Here are a small network's activations along a few directions, averaged over the inputs that share one value of a field.
Values that are neighbours, or in one group, have similar rows; names and order tell nothing.
In the rows, 500 means zero.
Random noise pushes rows far along 6 fixed directions. That doesn't count. These rows show it; they differ only by the noise:
[502 658 542 867 171 429 288 557 739 279 598 793 411 627 345 511 350 519
 365]
[396 459 366 563 469 484 403 427 660 497 598 329 444 295 501 523 463 519
 501]
[766 600 395 292 457 273 673 366 440 299 609 187 820 572 585 847 553 437
 564]
[381 431 568 451 597 415 796 710 447 259 270 359 634 821 392 583 414 636
 618]
[151 317 440 397 721 581 276 448 490 723 421 521 211 205 515 371 432 507
 584]
[348 458 304 624 464 475 477 575 684 360 617 214 524 470 400 540 356 601
 543]
[688 630 474 427 358 370 299 266 500 477 649 617 515 392 592 694 518 347
 454]
[393 504 492 583 504 376 564 568 591 386 445 426 509 503 415 520 481 578
 517]


Field MAVUF:
mupos: [543 735 441 710 500 344 569 503 557 557 706 350 642 346 414 504 589 562
 448]
kimuz: [331 582 489 595 699 582 513 559 527 709 470 543 428 240 482 311 657 537
 479]
fari: [321 176 385 272 782 513 829 782 382 598 267  73 553 566 521 434 580 640
 630]
tes: [718 614 360 663 337 601 641 334 648 339 771 247 717 529 519 606 490 568
 459]
vaf: [337 189 573 553 545 736 520 642 560 763 222 641 260 426 512 238 521 541
 441]
seto: [643 479 833 705 332 760 754 639 593 449 197 790 514 671 543 327 575 466
 361]
pama: [766 548 370 341 328 527 187 324 561 496 778 415 513 484 577 559 444 379
 449]
kone: [550 444 573 434 662 443 691 622 357 606 418 354 578 486 535 434 603 452
 501]
pud: [715 655 393 483 457 110 466 545 563 474 670 374 622 288 415 553 702 530
 461]
zol: [431 545 644 737 424 664 579 486 628 534 511 615 445 577 457 358 498 558
 438]
biv: [392 635 455 589 587 304 569 323 547 595 475 509 467 223 568 395 714 519
 444]
rizof: [415 510 492 435 492 428 428 487 490 433 548 488 498 528 472 592 491 540
 527]
mel: [436 555 636 542 506 347 729 524 539 413 363 480 537 481 448 443 656 637
 529]
pigel: [643 383 373 517 358 812 220 517 561 598 773 481 401 487 586 523 291 355
 456]
sutug: [294 514 453 580 682 203 471 715 501 412 407 547 499 463 226 382 532 632
 529]
rudu: [493 691 493 662 334 371 275 373 488 457 612 892 413 531 435 466 479 479
 472]
damel: [437 468 590 640 628 619 606 596 440 620 404 496 397 422 487 313 544 508
 449]
MAVUF is arranged as a ring.
- List every value one step from pama, in the order listed. => pud, sutug
- List every value one step from tes, in the order listed. => zol, biv
- List every value one step from pigel, in the order listed. => vaf, kone
- List every value one step from mel, in the order listed. => rizof, rudu
